A small network was shown many inputs. Here are its activations along a few directions, one row for each input.
In each table, some parts of the input vary, and every possible input appears once, in random order.
A made-up example of a description, with smaller parts first: one of 2 separate values, together with either a single point or one of 9 places along a line or (one of 4 places along a line, together with one of 8 places around a ring).
Shared parts are said once, and a part with two or three values counts as separate values.

Other details of the inputs shift rows strongly along two fixed directions, in all tables alike. That doesn't count.

Table:
row 1: [-13.7 -19.7  27.3  35.4  15.4 -28.3 -39.5 -11.3  30.9 -17.7 -17.2  27.1
   7.5 -28.1]
row 2: [  3.7  16.9 -12.8 -13.9  -8.9  33.0  21.2  12.9  26.0  -4.5   9.6 -39.7
 -53.9  14.5]
row 3: [  8.3  -3.5 -31.9 -18.4  -6.7   3.0  36.0  13.9 -57.3   4.2   3.5   1.9
  91.4  13.9]
row 4: [ -8.3 -22.4  17.9  -4.8   8.7 -15.1 -34.6   9.3  15.7 -23.3 -17.4  -5.7
  22.6   1.7]
row 5: [  5.7  25.6 -23.0 -39.0 -19.6  20.8  43.8  20.9 -12.4  15.6  20.3 -29.2
 -35.6  13.2]
row 6: [  0.2 -15.7  -8.1  34.7  29.7 -22.4  -8.3  -7.9 -44.0  19.7  -9.6  43.1
  63.5 -15.7]
row 7: [ 19.4   3.3 -24.5   4.8  -6.9  -8.6  36.4   1.3 -38.9  14.5   8.4  27.7
  52.5  -1.9]
row 8: [-27.9 -23.3  27.0  38.7   2.9 -37.0 -56.3 -23.5  29.0  -2.5 -23.9  16.8
  -6.9 -30.2]
row 9: [ -0.4 -14.9  25.0  10.6   6.2 -12.4 -39.1  -8.6  43.9 -13.4  -9.3  10.8
 -25.0 -21.1]
row 10: [  7.5  30.7 -12.7 -34.3 -14.2  34.6  38.9  17.4 -20.3  12.1  24.0 -25.1
 -36.5  22.4]
row 11: [ 21.1  11.3 -31.0  -5.1   0.0  -7.2  44.7   1.6 -58.2  24.3  14.4  25.9
  64.4  -1.8]
row 12: [ 12.9  13.1 -13.9 -23.9 -12.2  30.9  22.6   7.3  24.1   1.3  10.7 -30.8
 -56.0  19.1]
row 13: [ -3.3 -19.2  23.7  33.5  21.8 -27.8 -51.6 -23.4  22.5   6.2 -26.9  22.2
   0.0 -17.2]
row 14: [ -3.6 -18.8  -8.0  32.3  23.7 -28.3  -8.9  -7.1 -40.6  -4.7   7.7  45.2
  68.0 -28.0]
row 15: [ 20.5  21.4 -21.8 -19.5  -0.8  15.3  53.5   2.1 -49.0  18.8  25.0   6.5
  30.8  17.2]
row 16: [  2.4   1.1 -11.4 -34.1  -9.7  26.8   7.9  18.4   6.9 -13.4  -6.3 -46.2
 -17.6  34.1]
row 17: [-15.8  -5.9  30.5  26.8   0.0  -5.6 -35.8 -15.1  40.2  -5.6  -9.9   5.7
 -18.1  -7.2]
row 18: [-10.7 -10.0 -10.4  30.4  18.2 -15.2  -6.3 -14.3 -20.5   2.2  -8.3  25.5
  31.9  -9.5]
row 19: [  2.2  -3.8  19.0  -4.2   6.0  -9.2 -23.2  -5.1  25.0  -9.2  -5.8   0.9
 -32.7 -15.2]
row 20: [-13.0  -1.7  15.4  12.3 -11.6  -5.4 -24.2  -7.8  44.4  -4.7 -11.9  -8.6
 -29.7 -13.8]
row 21: [ -4.3   5.0   8.2 -19.1   1.2   3.3   1.8   8.4   9.3  -6.9   1.0  -9.0
 -46.5  -4.8]
row 22: [-17.2  -5.2  33.0 -18.8 -14.6  10.1 -34.1   2.0  44.3 -19.0 -19.5 -39.5
 -39.9  25.8]
row 23: [ 15.7  23.5  -5.0 -28.6 -24.0  35.6  35.3   9.5  10.4   2.6  23.1 -30.1
 -47.6  25.3]
row 24: [ -1.4  12.0 -12.5   4.2  -4.4   9.0  19.9  -1.1 -31.5   3.4  18.4   4.6
  13.4   7.7]
Description of these inputs: one of 4 separate values, together with either a single point or one of 5 places around a ring.
Question: Changing only the choice among 4 separate values turns row 13 into row 19. The same change can be made to row 12. Which row results?
Answer: row 9
Question: Which other rows agree with row 3 in the choice among 4 separate values? List them by row number.
Answer: row 5, row 7, row 8, row 11, row 20
Question: Which other rows does row 17 become when the place on the ring of 5 takes its other values? List them by row number.
Answer: row 10, row 15, row 23, row 24

Table:
row 25: [  0.4  11.1   0.4 -13.9  -1.5   9.0   2.1   3.4  13.4   1.8   4.5 -19.1
 -45.4   1.5]
row 26: [ -7.5 -19.9  31.3  34.6  16.7 -34.5 -51.7 -24.4  15.8   7.7 -21.2  37.2
  11.3 -26.4]
row 27: [ -6.2  -4.5   7.6 -17.1  -6.9   2.7 -10.8   9.1  27.6 -20.7  -8.0 -30.4
 -25.4   4.9]
row 28: [  2.6  -4.2 -20.4   6.8  12.4 -14.1  18.7  -2.2 -61.5  14.4   7.5  32.6
  74.9  -3.1]
row 29: [ 12.4   0.0 -26.1   4.3  21.1  -7.9  28.8  -1.6 -59.9  13.3  14.1  32.7
  58.4  -4.9]
row 30: [  8.5  17.8 -26.2 -24.9  -7.7  30.6  46.6  18.8 -28.5   0.2  16.1 -24.3
  12.5  27.1]
row 31: [ -1.3  12.8  -2.1 -14.7  -4.1   7.3  13.7  11.9  15.9  -7.0  11.5 -16.4
 -48.6  -7.6]
row 32: [  2.3   4.8   8.0 -11.5  -9.8  15.5   0.2   4.1  13.4  -2.3  -0.8 -16.8
 -14.8  16.0]
row 33: [ -1.6   0.9 -13.3  19.6   2.6  -6.2   9.4  -8.0 -33.0  15.5   2.6  24.0
  57.7  -2.1]
row 34: [-21.9  -4.5  29.1  -0.9  -8.5  -7.5 -44.8  -6.8  48.3  -3.8 -18.1 -20.4
 -54.7  -4.6]
row 35: [  8.5 -11.3 -15.2  14.2   4.5  -8.0  12.9  -1.7 -27.3  -1.5  -4.0  17.8
  66.7   2.5]
row 36: [ -6.0 -23.6  13.7  38.5  21.3 -36.5 -31.7 -14.9  -1.9   3.0 -14.6  47.4
  32.0 -38.6]
row 37: [ -4.4  -2.8  13.8  -0.9   2.0  -3.2 -24.0  -6.4  29.7   3.4 -10.8  -7.1
 -46.5  -6.0]
row 38: [ -6.0  -6.0  26.4 -10.5  -5.5  -0.1 -29.8   2.5  29.2  -9.0 -14.7 -16.7
 -30.4   3.8]
row 39: [ 10.1  20.8 -21.1 -17.1  -2.5  23.2  34.2   5.4 -11.4   7.0  21.3 -14.4
 -25.6  16.9]
row 40: [  4.0   5.1 -14.2 -28.1   1.2  16.0  24.1  17.1 -27.7  -6.5   8.9 -18.3
   4.9  17.3]
row 41: [ -5.3 -23.9   3.6  27.5  15.2 -22.5 -19.6 -10.4 -11.0 -11.0 -12.2  25.4
  59.6  -6.9]
row 42: [  2.6  13.6  -0.5 -23.0 -16.9   9.8  12.8   4.2  -0.5   8.7   7.5 -15.4
 -20.3  10.8]
row 43: [ 13.1  17.8 -32.2 -28.1 -14.4  27.4  55.2  19.1 -22.7  -8.4  20.0 -29.7
  14.5  25.6]
row 44: [ -2.5  -1.4   0.0 -28.8  -6.8   9.2   1.7  13.4  17.2 -21.9   0.3 -33.3
 -30.1  12.3]
row 45: [ 18.3   7.8 -21.2  17.1   9.0  -2.8  31.7  -9.2 -48.4  22.9  15.1  37.0
  62.3  -1.3]
row 46: [-12.0 -19.9  16.1  43.5   6.6 -26.8 -43.5 -24.7   2.9  13.0 -22.9  37.6
  40.9 -18.1]
row 47: [  8.8  23.1 -15.4 -21.6 -22.1  24.4  36.1   5.2  -9.6  15.0  18.6 -16.8
  -8.1  20.8]
row 48: [ -4.8  -8.7  13.4 -16.7  -9.8   1.1 -20.6   7.3  38.6 -18.3 -14.9 -30.4
 -39.2   4.8]
row 49: [ 27.0  11.7 -51.6  14.2  11.3   2.7  73.7   7.1 -86.8  20.5  30.4  45.4
  93.9  -7.3]
row 50: [ 10.5  18.5  -5.6 -23.4 -10.5  11.8  30.0  13.2   4.3  -0.6  19.7 -11.6
 -40.2  -1.8]
row 51: [ -0.5   5.8   2.1 -15.9 -11.4  20.8   1.9   9.9  18.4  -4.0  -4.6 -29.0
 -33.0  20.5]
row 52: [-10.2  -3.3  13.4  -1.7   5.7  -7.7 -17.9   0.4  29.5 -11.9   0.2  -1.8
 -49.3 -17.2]
row 53: [ -2.2  12.1  -7.9  -8.9  -9.5  12.8  11.0   1.9  -3.4   6.4  10.3 -13.1
 -14.4  13.6]
row 54: [  7.4  19.0 -18.3  -6.9  -1.7  18.6  28.0   2.0  -8.1   9.4  15.4  -8.8
 -13.4   9.9]
row 55: [ -8.6  -2.0  23.0  12.8  -2.4   0.0 -38.8 -14.1  53.5   2.7 -15.0  -9.3
 -63.5  -4.6]
row 56: [ 15.4  20.9 -36.2 -39.6  -6.2  28.5  63.6  29.3 -54.7   0.9  22.3 -24.2
  25.8  27.8]
row 57: [  3.6  -0.1   7.5 -10.9 -14.3  10.2  -2.1   0.8  27.9 -12.3  -1.2 -21.5
 -15.8   9.8]
row 58: [ -8.8 -17.3  12.7  50.0  19.7 -29.5 -29.9 -18.5   3.8   1.0  -9.4  44.8
  32.9 -35.9]
row 59: [  0.8  -2.9  13.3 -20.5 -13.2   2.3  -9.4   5.9  29.0 -17.1  -6.7 -24.1
 -25.6   6.4]
row 60: [-17.5 -27.1  30.1  55.4  23.1 -38.2 -58.7 -26.1  25.9  -6.0 -18.4  45.6
   9.4 -40.0]
row 61: [ -5.0   4.7   3.6 -17.9  -5.7  20.0  -0.8   9.7  15.1 -11.0   0.9 -29.4
 -34.6  20.2]
row 62: [  6.5  14.9   3.2  -3.8 -10.9  11.8  13.3   2.8  22.5   0.8  14.7  -8.1
 -45.0  -4.6]
row 63: [-18.7 -36.9  38.0  36.5  19.2 -36.8 -72.7 -17.1  19.9  -6.0 -40.8  27.3
  25.3 -21.3]
row 64: [-11.8 -22.8  17.3  32.6  10.7 -33.6 -42.9 -18.5  -5.2  11.6 -23.9  35.4
  40.8 -20.5]
Question: What do these inputs look like to the network?
Answer: one of 2 separate values, together with one of 4 places along a line, together with one of 5 places along a line
Question: Changing only the place on the line of 4 turns row 26 into row 37. The same change can be made to row 47. Which row results?
Answer: row 46
Question: Changing only the place on the line of 4 turns row 64 into row 42. The same change can be made to row 36. Which row results?
Answer: row 50
Question: Which other rows does row 35 become when the choice among 2 separate values takes its other values? List them by row number.
Answer: row 48
Question: A walk changes only the place on the line of 4. It starts at row 32 and steps to row 51. List the rest of the walk in order.
Answer: row 30, row 61
Question: Which other rows does row 58 become when the place on the line of 4 takes its other values? List them by row number.
Answer: row 49, row 60, row 62
